These are the activations of a small neural network, seen along a few directions. Each row is one input.
In each table, some parts of the input vary, and every possible input appears once, in random order.
A made-up example of a description, with smaller parts first: one of 2 separate values, together with either a single point or one of 11 places along a line or (one of 4 places along a line, together with one of 8 places around a ring).
Shared parts are said once, and a part with two or three values counts as separate values.

Other details of the inputs shift rows strongly along two fixed directions, in all tables alike. That doesn't count.

Table:
r1: [ 2.32 -0.64  2.98 -0.83  3.14  4.66  0.21  4.31 -0.74 -0.62 -1.02]
r2: [ 1.87  0.83  0.81 -0.89  0.92 -1.54  2.79  0.59  1.85 -3.05  0.00]
r3: [ 0.95  0.61 -0.69 -1.01  1.13 -1.16  5.27 -1.54  0.97 -4.07  2.06]
r4: [-0.59  1.75 -0.29 -0.08  0.21  1.79 -5.42 -0.63 -1.01  3.84 -2.21]
r5: [-1.05 -0.59 -2.25  2.34 -1.31 -3.03 -0.40 -2.76  3.99  1.44  2.23]
r6: [ 0.66  2.24  3.57  2.70  3.14  1.12 -3.87  0.30 -0.33  4.62 -0.19]
r7: [-1.30  2.53 -2.65  2.38 -2.83 -4.80 -1.42 -3.75  0.54 -1.64 -0.61]
r8: [-0.25  1.47  0.11  0.52  1.56  0.19 -6.04  1.99 -0.14  4.37 -2.71]
r9: [-1.25 -2.07 -2.34  3.61 -3.52 -4.04 -0.26 -2.65  2.26  2.58  2.24]
r10: [-1.27  0.01  3.00 -0.16  1.78  0.19 -3.73  2.32 -2.28  3.37 -2.87]
r11: [ 1.42  1.49  2.36 -0.67  3.28  0.99 -0.22  1.87 -0.87  0.52 -2.22]
r12: [-1.73 -1.67  0.40  2.32 -2.19 -4.20  0.50 -2.64  2.53  0.48  2.62]
r13: [-1.22 -1.12 -2.11  1.88 -1.82 -3.04 -3.31  0.10 -0.94  3.59 -2.38]
r14: [ 0.01 -0.48  4.36 -2.68  3.82  4.07  1.19  3.04 -2.52  1.28 -0.98]
r15: [-0.21 -0.24  3.85 -2.75  3.42  4.02  2.54  2.72 -2.09  0.00  0.85]
r16: [ 0.78 -1.55  1.41 -2.37 -1.74 -1.32  3.01 -0.55  1.12 -3.36  1.57]
r17: [ 2.35 -0.49  3.18 -2.16  2.15  7.27  1.90  2.24 -1.40 -1.66 -0.31]
r18: [ 1.62  0.96  0.17 -1.50 -0.76 -0.23  3.76 -2.17  1.33 -3.92  0.64]
r19: [-3.24  1.38 -0.39  1.87 -2.60 -2.94 -4.50 -1.75 -1.71  1.75 -1.45]
r20: [ 0.39 -2.37 -0.58  2.93 -0.95 -1.04  2.51 -1.77  3.08 -1.97  3.16]
r21: [ 0.05 -0.64 -2.60 -2.05  0.55  0.20  5.24 -0.87  2.38 -3.16  2.49]
r22: [-1.65  1.26 -3.74  0.29 -1.79 -2.33 -0.43 -1.65  1.74 -0.91  1.46]
r23: [-0.28  0.83 -2.08 -1.75 -1.24  0.96  3.59 -0.56  2.23 -3.08  0.88]
r24: [ 0.62 -0.14  0.58  0.41 -1.10  0.58 -5.00  1.01 -2.32  4.49 -1.56]
r25: [ 2.68  0.36  0.42 -1.80 -0.52 -1.51  4.04 -1.38  2.01 -4.75  1.43]
r26: [-0.71  0.85 -0.63  0.35  1.66 -0.03 -4.47  1.33 -0.26  3.75 -2.99]
r27: [-0.68 -0.81 -3.38 -0.57 -0.24 -2.14  1.82 -1.96  1.91 -1.08  0.26]
r28: [ 0.99  0.37  2.19 -2.86  1.80  6.34  3.05  4.36 -1.90  0.64  1.11]
r29: [ 0.86 -2.46 -1.45 -0.21  0.44  0.23  4.71 -0.77  0.80 -4.32  1.20]
r30: [-1.52 -0.14 -3.85  3.03 -3.13 -3.63 -1.43 -2.70  0.38 -2.31  1.55]
r31: [-1.76 -0.09 -2.56  4.08 -0.26 -2.48 -5.64 -2.10 -2.26  2.22 -0.61]
r32: [-0.11 -1.40  0.76 -2.71 -2.27 -0.24  4.93 -1.60  1.27 -4.16  1.57]
r33: [-0.14 -0.16  0.14  1.17 -0.34 -0.37 -4.66  2.43 -1.59  4.75 -2.42]
r34: [-1.46  1.21 -0.71  1.23 -1.64  1.15 -3.65  0.71 -2.55  3.77 -1.92]
r35: [ 1.11  1.74 -0.03 -1.70  0.40  0.01  5.70 -0.34  1.46 -5.17  2.57]
r36: [-2.19  1.96  2.43  0.37  0.91  1.09 -4.92  1.63 -3.13  3.42 -0.74]
r37: [ 1.42 -1.15  2.49 -2.76  3.31  5.99  2.91  4.01 -2.40  2.00 -0.89]
r38: [-0.27  0.11 -3.46  0.76 -3.07 -4.49 -3.31 -3.10  2.05  0.19  0.04]
r39: [ 1.97  1.39  3.20 -2.03  4.88  3.72  2.19  2.03 -1.62 -0.13 -1.10]
r40: [ 1.11 -2.49 -1.16 -0.21 -0.12 -0.42  4.33  0.27  1.65 -4.56  0.39]
r41: [-0.06  0.27  0.76 -0.13 -0.84  2.70 -3.48  0.68 -2.70  4.36 -1.91]
r42: [-1.66 -0.57 -0.07  1.08 -1.95 -4.93 -2.73 -0.53  0.41  0.60 -0.90]
r43: [ 0.51 -1.56 -2.80  2.33 -3.63 -4.20 -2.11 -3.17  1.05 -2.28  0.60]
r44: [ 0.98  0.69  2.11 -0.79  1.73  6.06  1.09  2.57 -1.68 -1.52 -0.57]
r45: [-0.08 -1.49 -1.43 -0.96 -0.35  0.77  3.74  0.41 -0.53 -0.34  1.65]
Each input here is: one of 5 separate values, together with either a single point or one of 8 places around a ring.
Changing only the choice among 5 separate values turns r32 into r18. The same change can be made to r42. Which row results? -> r2
Changing only the choice among 5 separate values turns r29 into r39. The same change can be made to r44. Which row results? -> r7
A walk changes only the place on the ring of 8. It starts at r8 and steps to r38. List the rest of the walk in order. -> r4, r23, r22, r21, r27, r26
Which other rows does r9 become when the choice among 5 separate values takes its other values? List them by row number. -> r5, r6, r12, r20
Which other rows agree with r37 in the choice among 5 separate values? List them by row number. -> r9, r13, r24, r28, r33, r34, r41, r45

Table:
r46: [ 0.95 -0.31  1.62 -2.51  0.02 -2.55  5.45 -0.77  3.04 -4.30  2.47]
r47: [ 0.06 -0.37 -3.36 -0.04 -2.16 -0.78 -0.65 -1.60  1.03 -3.40  0.32]
r48: [ 2.01 -0.55  3.67  0.20  3.84  3.99  2.68  3.24  0.47 -1.69  1.34]
r49: [-1.25  2.29 -1.22  1.64  1.30 -1.34 -1.96 -1.42  1.32  2.20 -0.82]
r50: [-0.44  0.45 -3.39  5.18 -2.04 -5.67 -5.00 -3.76  2.36  0.34  1.06]
r51: [-1.04 -0.46 -3.41  1.74 -3.40 -7.24 -4.10 -4.70 -0.63 -1.40 -2.53]
r52: [ 0.22 -2.85  1.10 -1.54  1.95  5.75  4.42  2.69  0.18  2.72  3.32]
r53: [-1.48  2.27  2.38  0.17  3.20  0.06 -4.57  2.00 -1.22  4.89 -1.63]
r54: [ 0.74  0.18  0.73 -2.49 -0.98 -2.07  5.66 -2.93  0.99 -5.47  1.64]
r55: [ 0.64  0.36 -0.79 -0.53 -0.79  0.19  4.63 -1.72  3.35 -5.04  4.10]
r56: [-1.06  0.79  0.15 -1.35  2.15  0.67 -5.24  2.87 -2.32  3.64 -3.98]
r57: [-3.45 -0.21 -3.77  3.54 -5.02 -8.00 -0.84 -6.32 -0.13 -2.47  1.02]
r58: [ 0.27  1.54 -0.14 -1.40  3.33  4.20 -2.92  2.53 -1.42  2.56 -4.07]
r59: [-1.45 -3.75 -4.64  4.88 -2.44 -4.44 -2.56 -2.32  1.39  4.78  1.84]
r60: [-0.28  1.67 -3.40  1.40 -3.28 -2.06 -2.37 -1.70 -0.18 -1.40  0.08]
r61: [-2.68 -2.32 -3.68  1.48 -2.89 -1.00 -0.90 -1.75 -0.72  4.06  2.11]
r62: [-0.15 -0.20 -0.99  3.10 -1.28 -8.29 -4.05 -2.75  2.03  1.04 -0.50]
r63: [ 1.96  2.22  1.35  2.86  3.43  2.51 -5.54  0.38 -0.24  4.19 -1.25]
r64: [ 0.90  0.57  2.93 -2.62  2.48  1.98 -3.83  3.01 -2.55  1.77 -3.49]
r65: [-2.41  0.38 -5.95  1.26 -5.06 -9.19 -1.03 -3.04  1.32 -1.23 -0.81]
r66: [ 0.97  2.38  2.20 -0.30  1.02  0.34 -4.20  0.70 -4.12  2.04 -3.54]
r67: [-0.90 -0.30 -0.53 -1.06 -1.63 -0.20  5.50 -1.17  1.17 -5.63  3.13]
r68: [ 2.09  1.24  4.43 -3.14  3.51  8.55  2.95  5.99 -3.29 -1.60 -0.56]
r69: [ 0.28 -2.00 -1.44 -1.54 -1.17  0.76  4.76  0.33  0.89 -6.26  1.09]
r70: [-0.93  0.98  0.34  2.81  2.26 -3.70 -6.40  0.89 -0.02  5.23 -2.25]
r71: [-0.21 -2.52  3.96 -2.93 -0.70  5.06  3.87  3.01 -0.01  1.43  1.34]
r72: [-0.97  3.35  1.50  0.67  1.30  3.28 -6.11  0.41 -2.59  3.23 -0.56]
r73: [ 0.83 -1.87  7.27 -2.42  2.96  8.49  1.48  5.76 -1.04  4.55  0.45]
r74: [-1.91  2.45  1.57 -1.18  2.00  0.25 -3.84  1.67 -2.03  4.00 -1.86]
r75: [ 2.93  0.29  1.84 -1.72  5.03  4.17  5.66  2.76  3.06 -1.63  0.43]
r76: [ 0.43 -3.82 -3.46 -1.83 -2.69  1.81  7.02  1.08  0.61 -1.38  2.98]
r77: [-1.15  3.24 -2.64  1.85 -0.19 -1.30 -5.95 -0.15 -1.91  4.32 -4.11]
r78: [ 1.05  0.59 -2.95 -0.21 -0.72  1.01 -1.29 -1.62  0.53 -1.47 -1.02]
r79: [ 1.08  1.32 -1.72 -1.73 -1.10  1.27  5.16 -2.73  2.44 -4.53  2.76]
r80: [ 0.51  2.41  2.38 -1.07  0.94 -0.04 -5.14  2.41 -3.38  3.29 -3.46]
r81: [-0.23  1.09 -2.04 -2.32 -0.10 -0.08  6.31 -1.52  2.97 -3.86  1.38]
r82: [ 1.12  0.03  1.72 -1.51  0.44  2.75  4.08  1.68 -2.43 -3.34 -0.39]
r83: [ 0.44 -1.43  0.54  2.77  0.39 -2.75  1.66 -1.50  0.81 -2.24  1.00]
r84: [-1.01 -3.09  1.40 -0.04 -1.55  2.46 -4.18  2.73 -1.83  4.89 -2.61]
r85: [ 0.40 -5.07 -3.03 -2.55 -1.09  3.30  5.93  1.56  0.82 -1.24  2.23]
r86: [-0.52  0.91  3.66  1.20  2.51  2.03 -1.08  0.45 -2.38  0.98 -0.03]
r87: [-0.64 -2.69 -0.24 -0.03 -4.35 -0.32  0.66  1.26 -0.18  1.72 -0.35]
r88: [ 0.02 -1.61 -0.05 -0.61 -0.18  0.66  1.77 -0.13 -1.60 -3.47 -1.00]
r89: [ 1.23 -5.20  0.97 -0.01 -2.26 -0.83  6.33  0.72  4.36 -1.69  2.99]
r90: [ 1.11  0.46  3.03 -4.63  0.96  0.81  5.46  0.94  0.92 -3.70  1.39]
r91: [-0.68  2.35  2.44  2.36  1.14 -2.80 -6.33 -2.17 -2.15  3.50 -1.83]
r92: [ 1.84  2.99 -0.25 -0.47  0.78  3.95 -2.02  0.88 -1.76  1.07 -1.58]
r93: [-0.79  1.73  3.87  1.15  3.18  3.69 -3.04  2.29 -2.19  2.30  0.05]
r94: [ 1.36  0.81 -1.57 -0.43 -0.55  0.21  5.20 -2.90  3.81 -4.40  3.44]
r95: [ 0.19 -0.72 -2.36  3.97 -2.49 -9.54 -1.50 -5.59  2.45 -1.88  0.23]
What is each input in this table made of? -> one of 5 places along a line, together with either one of 2 separate values or one of 8 places around a ring
Changing only the place on the line of 5 turns r94 into r78. The same change can be made to r55. Which row results? -> r47
Changing only the place on the line of 5 turns r82 into r57. The same change can be made to r60. Which row results? -> r72
Which other rows does r84 become when the choice among 2 separate values takes its other values? List them by row number. -> r85
Which other rows agree with r89 in the place on the line of 5? List them by row number. -> r48, r50, r59, r62, r63, r70, r75, r83, r95
Which other rows does r52 become when the choice among 2 separate values takes its other values? List them by row number. -> r73
